Look-ups in named tables: a row name and a column name give one cell, copied from the table.

Table Kiba
,Verufiv,Fer,Besu,Gop,Ren,Nef,Guno,Pagev,Guf,Takigep
Semati,-19,30,-8,14,-18,-8,-31,12,-15,24
Gev,14,-18,12,0,21,31,12,9,15,17
Gad,-16,18,26,12,-20,-15,2,8,12,12
Nemefis,-5,32,-26,-17,27,-5,-17,-1,-9,25
Bunosu,-11,44,44,75,-12,62,-69,8,32,84
Lodute,3,9,9,18,-5,31,-44,37,13,30
Febi,-16,-2,13,29,-28,31,-50,15,0,46

Gev, Takigep -> 17
Bunosu, Besu -> 44
Gev, Pagev -> 9
Lodute, Guno -> -44
Bunosu, Verufiv -> -11
Semati, Ren -> -18
Nemefis, Takigep -> 25

Vafel
|  | Nulog | Selile | Rimol | Bof | Zuzub | Pab | Dip | Zogo |
|---|---|---|---|---|---|---|---|---|
| Fileni | 0.36 | 0.67 | 0.34 | 0.32 | 0.30 | 0.18 | 0.22 | 0.47 |
| Nebiseb | 0.28 | 0.47 | 0.21 | 0.43 | 0.24 | 0.40 | 0.50 | 0.43 |
| Pof | 0.34 | 0.38 | 0.49 | 0.35 | 0.39 | 0.37 | 0.52 | 0.31 |
| Rez | 0.37 | 0.23 | 0.35 | 0.53 | 0.57 | 0.29 | 0.64 | 0.35 |
| Rine | 0.11 | 0.23 | 0.34 | 0.51 | 0.34 | 0.37 | 0.62 | 0.11 |
| Lasa | 0.41 | 0.27 | 0.27 | 0.48 | 0.44 | 0.43 | 0.65 | 0.39 |
| Godaf | 0.66 | 0.30 | 0.65 | 0.73 | 0.82 | 0.66 | 0.49 | 0.41 |
| Vusa | 0.59 | 0.53 | 0.44 | 0.47 | 0.62 | 0.50 | 0.13 | 0.20 |
| Muk | 0.23 | 0.33 | 0.39 | 0.51 | 0.41 | 0.37 | 0.48 | 0.23 |

What is the Selile of Lasa in Vafel?
0.27
What is the Bof of Fileni in Vafel?
0.32
What is the Zuzub of Godaf in Vafel?
0.82
What is the Zuzub of Vusa in Vafel?
0.62
What is the Dip of Nebiseb in Vafel?
0.50
What is the Pab of Rine in Vafel?
0.37
What is the Zuzub of Lasa in Vafel?
0.44
What is the Bof of Nebiseb in Vafel?
0.43
Row with the largest Bof: Godaf

Table Las
        Vuzabe  Samap  Tebeki   Baze  Vagodu  Zevota  Razoraz
Bele     45851  44124   76314  66564   50493   33770    43353
Tur      51359  50949   92912  52237   64762   47992    26269
Sug      37005  10445   33623  24200   23872   36447    57610
Tosipu   43537   7458   77118  31029   56594   42449    31127

Samap of Tur = 50949
Samap of Sug = 10445
Samap of Bele = 44124
Baze of Sug = 24200
Vuzabe of Sug = 37005
Tebeki of Tosipu = 77118
Vagodu of Tur = 64762
Vuzabe of Tosipu = 43537
Vuzabe of Bele = 45851
Vagodu of Sug = 23872
Baze of Tur = 52237
Tebeki of Sug = 33623
Tebeki of Bele = 76314
Samap of Tosipu = 7458
Tebeki of Tur = 92912
Razoraz of Sug = 57610
Razoraz of Tosipu = 31127
Vuzabe of Tur = 51359
Razoraz of Tur = 26269
Row with the largest Baze: Bele

Rav
cols = Nuv, Tazuva, Gatame, Zibuki, Rel, Dilo
Panuti: [44, 253, 142, 207, 67, 180]
Gugep: [167, 32, 222, 246, 148, 83]
Dab: [171, 166, 149, 134, 17, 114]
Rovozed: [196, 93, 98, 154, 146, 136]

Rovozed, Nuv: 196
Rovozed, Tazuva: 93
Gugep, Zibuki: 246
Gugep, Tazuva: 32
Rovozed, Dilo: 136
Dab, Gatame: 149
Rovozed, Zibuki: 154
Panuti, Nuv: 44
Dab, Zibuki: 134
Gugep, Gatame: 222
Panuti, Tazuva: 253
Gugep, Dilo: 83
Rovozed, Gatame: 98
Panuti, Dilo: 180
Dab, Nuv: 171
Panuti, Zibuki: 207
Dab, Tazuva: 166
Gugep, Nuv: 167

Table Femo
|  | Pudor | Zarile | Vodiban | Musive | Fon | Gen | Fufanem | Fos | Tizirul |
|---|---|---|---|---|---|---|---|---|---|
| Godu | 53.89 | 21.20 | 52.26 | 69.00 | 44.28 | 59.39 | 43.42 | 33.95 | 71.89 |
| Tig | 44.51 | 29.85 | 53.02 | 74.62 | 39.55 | 66.34 | 41.84 | 37.40 | 65.61 |
| Labe | 46.67 | 18.26 | 47.77 | 68.22 | 46.55 | 82.01 | 45.94 | 32.04 | 66.68 |

Godu, Zarile -> 21.20
Labe, Fufanem -> 45.94
Tig, Fos -> 37.40
Labe, Pudor -> 46.67
Tig, Gen -> 66.34
Godu, Tizirul -> 71.89
Tig, Vodiban -> 53.02
Tig, Musive -> 74.62
Godu, Pudor -> 53.89
Tig, Zarile -> 29.85
Tig, Pudor -> 44.51
Labe, Zarile -> 18.26

